A small network was shown many inputs. Here are its activations along a few directions, one row for each input.
Each table varies a few parts of the input and shows all the possible inputs, shuffled.
Descriptions start from the smaller parts, as in this example, which fits no table here: one of 8 places around a ring, together with either a single point or (one of 2 separate values, together with one of 4 places along a line) or one of 9 places along a line.
Shared parts are said once, and a part with two or three values counts as separate values.

Rows:
row 1: [-358 405 -210 697 239 -398 660 165 50 455 -225 217 167 604 -32 -73 354]
row 2: [487 -375 113 -777 15 -137 -715 147 161 -325 146 372 144 -234 50 -521 383]
row 3: [151 63 -104 443 -308 -268 433 48 421 549 -194 -677 -60 414 35 630 -83]
row 4: [316 -347 207 -779 -165 290 -835 -9 -207 -712 112 279 219 -518 151 -368 -203]
row 5: [636 -315 93 -595 148 142 -648 -42 -83 -537 214 268 271 -98 -45 -564 -1]
row 6: [2 13 73 324 -562 -102 338 21 392 397 63 -588 -294 73 270 669 -344]
row 7: [-378 115 33 445 -109 -254 537 70 -94 266 -22 -10 -194 -102 -150 -35 -55]
row 8: [18 -179 -128 234 -139 324 331 -275 221 -25 240 -951 -335 152 346 964 -772]
row 9: [687 62 194 -369 391 -419 -625 213 131 -75 -148 475 596 141 -103 -579 529]
row 10: [-426 -16 13 276 182 482 355 -316 -5 -365 405 -155 -304 -51 309 618 -493]
row 11: [-462 82 -171 327 -134 -32 394 -37 62 77 237 71 -308 -128 116 152 -142]
row 12: [-81 335 -152 -18 480 -245 -40 40 -139 118 -300 398 336 262 -330 -498 726]
row 13: [685 13 276 -453 183 -266 -764 363 74 77 -9 473 425 -232 -143 -604 371]
row 14: [-42 -312 -245 285 -550 89 414 -250 -18 132 -29 -908 -442 -252 314 537 -575]
row 15: [-150 256 -41 -52 298 -261 -209 202 -112 278 -224 563 154 14 -384 -356 475]
row 16: [204 70 -234 803 -186 -498 499 -14 231 760 -263 -539 58 682 -29 488 135]
row 17: [476 -541 359 -662 254 611 -855 -319 -208 -867 391 41 135 -214 186 -235 -416]
row 18: [-224 160 195 -299 -4 220 -87 93 -319 -235 -83 456 -4 -264 -315 -273 -62]
row 19: [-424 81 -188 251 90 321 408 -199 12 -155 132 -39 -296 28 313 399 -242]
row 20: [-22 279 -51 -299 273 132 -26 113 -160 -76 -152 264 192 -57 -403 -375 407]
row 21: [-329 -144 10 -423 -15 479 -163 -153 -474 -518 -117 246 -211 -430 -114 -233 -126]
row 22: [-257 315 -84 628 144 -278 425 163 17 696 -48 51 -117 148 -147 -165 159]
row 23: [-352 -183 220 -516 40 649 -354 -318 -319 -725 233 123 -281 -398 58 76 -198]
row 24: [-157 164 -177 530 -565 -580 528 295 367 809 -361 -429 150 462 49 346 172]
What do these inputs look like to the network?
> one of 4 places along a line, together with one of 6 places along a line
The inputs of row 12 and row 23 match in every part but the place on the line of 6. If row 9 is changed in the same way as row 12 into row 23, which row does it become?
> row 17
Start at row 1 and move only the place on the line of 6, one step at a time. The first step leads to row 22. Which rows follow, in order?
> row 7, row 11, row 19, row 10

Rows:
row 25: [-154 202 -151 168 183 -124 197 -42 15 63 -150 39 169 367 -209 61 397]
row 26: [-381 153 -57 231 -47 -14 423 -25 -225 286 -146 -32 -310 -73 -140 -6 -102]
row 27: [196 -232 334 -701 278 264 -797 51 -413 -592 -3 656 91 -519 -190 -730 -7]
row 28: [357 -150 102 -127 -265 -143 -70 159 46 275 -132 -240 63 -111 -6 -37 -186]
row 29: [78 -108 -39 157 -212 39 29 -7 222 3 211 -298 -112 -84 340 274 -343]
row 30: [210 4 46 31 -82 -348 -17 222 -10 438 -246 2 70 -30 -178 -296 124]
row 31: [-252 -27 -13 131 -172 144 307 -68 -187 173 -31 -276 -363 -147 23 150 -395]
row 32: [-142 246 -88 279 49 -302 147 166 87 301 71 157 -25 55 -23 -157 244]
row 33: [-337 -7 -32 228 -200 115 263 -82 43 35 267 -170 -294 -127 261 265 -270]
row 34: [83 -150 -119 -63 -146 230 86 -197 165 -207 -29 -413 65 178 170 509 -201]
row 35: [341 -86 39 64 -179 -155 -136 136 313 135 140 -140 133 14 242 83 -53]
row 36: [165 -185 282 -639 352 215 -814 23 -129 -746 354 801 131 -435 41 -606 110]
row 37: [-389 259 -149 166 134 179 414 -230 -69 5 -85 -51 -80 267 -118 306 177]
row 38: [339 -127 2 -78 -69 -20 -106 -80 195 -107 -62 -216 349 272 52 284 104]
row 39: [95 -155 16 6 -281 101 99 43 -8 107 -85 -397 -193 -144 31 174 -460]
row 40: [-470 188 -59 399 -27 -41 364 -24 19 112 152 91 -245 -24 90 76 11]
row 41: [-241 36 -138 113 60 313 290 -278 -45 -156 19 -295 -130 229 62 502 -120]
row 42: [188 -173 190 -747 489 398 -815 -147 -267 -923 126 684 328 -206 -104 -480 250]
row 43: [221 82 -123 19 128 -215 26 3 125 76 -168 -52 318 402 -161 76 336]
row 44: [192 52 -38 169 -16 -367 -49 210 237 301 48 71 126 98 70 -150 241]
row 45: [-100 178 -4 194 23 -269 160 168 -114 420 -251 79 -92 19 -253 -297 143]
The inputs of row 43 and row 30 match in every part but one. If row 41 is changed in the same way as row 43 into row 30, which row does it become?
> row 31
What do these inputs look like to the network?
> one of 3 separate values, together with either a single point or one of 6 places around a ring
Which other rows does row 27 become when the choice among 3 separate values takes its other values? List them by row number.
> row 36, row 42
List by row number the other rows that have the choice among 3 separate values in common with row 29.
> row 32, row 33, row 35, row 36, row 40, row 44

Rows:
row 46: [221 -171 259 -200 -237 182 -230 71 43 -192 217 -50 -26 -308 114 40 -394]
row 47: [-378 110 210 123 51 138 84 5 -328 -89 171 304 -133 -316 -33 -230 4]
row 48: [253 -91 -27 -454 81 388 -277 -157 129 -388 213 -127 27 -11 254 240 -193]
row 49: [-447 138 -119 54 114 44 181 19 -273 152 -189 115 -421 -244 -33 -238 -154]
row 50: [404 -104 104 -364 143 -161 -345 110 44 -206 -69 340 394 57 -146 -299 354]
row 51: [237 -248 100 -483 21 282 -290 -126 -30 -445 120 -120 50 -80 69 169 -196]
row 52: [-45 29 -219 576 -421 37 576 -75 305 466 -28 -842 -128 288 246 786 -363]
row 53: [232 -29 107 23 9 -526 -166 285 8 334 -55 153 91 -71 -147 -437 210]
row 54: [301 -29 158 -300 76 -182 -365 198 -136 99 -141 226 166 0 -209 -502 180]
row 55: [-433 37 83 -6 166 167 -53 -175 -254 -399 24 314 7 -101 -83 -89 214]
row 56: [327 -74 -54 -222 263 -135 -325 -22 133 -255 -74 302 386 226 -73 -209 335]
row 57: [197 -274 69 -22 -218 -4 -102 92 -14 134 152 -245 -248 -292 145 -25 -443]
row 58: [-650 352 -293 716 -196 -76 929 -100 54 453 -80 -347 -286 313 49 534 -43]
row 59: [-342 200 -129 -70 278 331 -77 -235 -2 -422 44 360 -21 -47 -14 9 219]
row 60: [123 155 -248 629 -130 -485 461 108 322 759 -305 -385 143 586 -138 252 270]
The inputs of row 54 and row 46 match in every part but one. If row 56 is changed in the same way as row 54 into row 46, which row does it become?
> row 48
What do these inputs look like to the network?
> one of 3 separate values, together with either a single point or one of 4 places along a line
Start at row 59 and move only the place on the line of 4, one step at a time. The first step leads to row 55. Which rows follow, in order?
> row 47, row 49
Which other rows does row 50 become when the choice among 3 separate values takes its other values? List them by row number.
> row 51, row 55

Rows:
row 61: [230 -20 227 -234 162 -100 -582 186 -2 -121 176 456 95 -286 33 -583 97]
row 62: [8 99 -189 502 -379 -215 506 79 304 587 -62 -636 -94 252 150 509 -184]
row 63: [83 -317 -9 -339 -259 660 -61 -309 28 -488 170 -536 -207 -220 316 648 -709]
row 64: [-250 345 -262 624 -135 -421 678 145 182 803 -195 -308 -160 392 -80 219 190]
row 65: [236 53 145 -338 311 96 -571 11 109 -433 257 549 248 -166 43 -371 231]
row 66: [-608 -237 61 -257 59 829 46 -465 -446 -831 331 -22 -466 -466 211 346 -535]
row 67: [347 -51 178 -410 287 -66 -545 82 -164 -199 -222 424 350 -54 -307 -558 303]
row 68: [-25 -209 -116 517 -588 -182 623 6 199 365 36 -819 -63 226 263 738 -350]
row 69: [289 1 125 -488 447 70 -526 -54 -45 -436 -21 515 371 138 -177 -373 396]
row 70: [337 -101 196 -416 119 -156 -507 210 -137 -98 -146 471 190 -250 -234 -647 180]
row 71: [-647 437 -358 839 -23 -517 940 109 -28 850 -324 -95 -263 434 -217 72 380]
What do these inputs look like to the network?
> either one of 2 separate values or one of 4 places along a line or one of 5 places around a ring
Start at row 68 and move only the place on the line of 4, one step at a time. The first step leads to row 62. Which rows follow, in order?
> row 64, row 71

Rows:
row 72: [633 -276 214 -593 -114 90 -562 113 161 -302 203 147 221 -152 147 -166 -133]
row 73: [530 -90 116 -208 -168 -406 -523 355 234 149 -169 103 307 -151 57 -441 34]
row 74: [67 -291 -87 312 -479 -46 328 14 326 203 296 -668 -288 -75 332 658 -436]
row 75: [455 -10 -150 115 -293 -190 -79 112 192 520 -419 -616 235 216 29 111 -132]
row 76: [172 17 22 65 108 -420 -171 237 -64 288 -179 467 184 65 -252 -642 444]
row 77: [22 -346 -62 -176 -33 403 105 -395 -124 -478 -111 -427 155 341 30 604 -154]
row 78: [-654 201 -226 449 22 130 702 -240 47 -62 297 -226 -300 187 272 614 -94]
row 79: [-106 149 -71 -298 533 283 -224 -224 -4 -603 205 553 95 -97 -74 -120 304]
row 80: [-323 306 -125 204 105 -42 540 -109 -266 352 -314 -147 37 479 -335 156 384]
row 81: [-356 275 -117 922 -281 -440 541 216 280 743 -109 -173 -190 215 62 112 -24]
row 82: [-122 365 13 -109 455 -145 -101 78 -147 114 -42 477 41 75 -251 -476 485]
row 83: [189 -146 236 -468 227 350 -493 -166 -35 -791 249 331 304 -191 51 -38 2]
row 84: [-508 -152 236 -216 -82 433 -65 9 -600 -132 92 178 -802 -912 -68 -371 -681]
What do these inputs look like to the network?
> either a single point or (one of 2 separate values, together with one of 6 places around a ring)
Start at row 78 and move only the place on the ring of 6, one step at a time. The first step leads to row 80. Which rows follow, in order?
> row 81, row 75, row 74, row 77
Which other rows does row 78 become when the choice among 2 separate values takes its other values? List them by row number.
> row 79
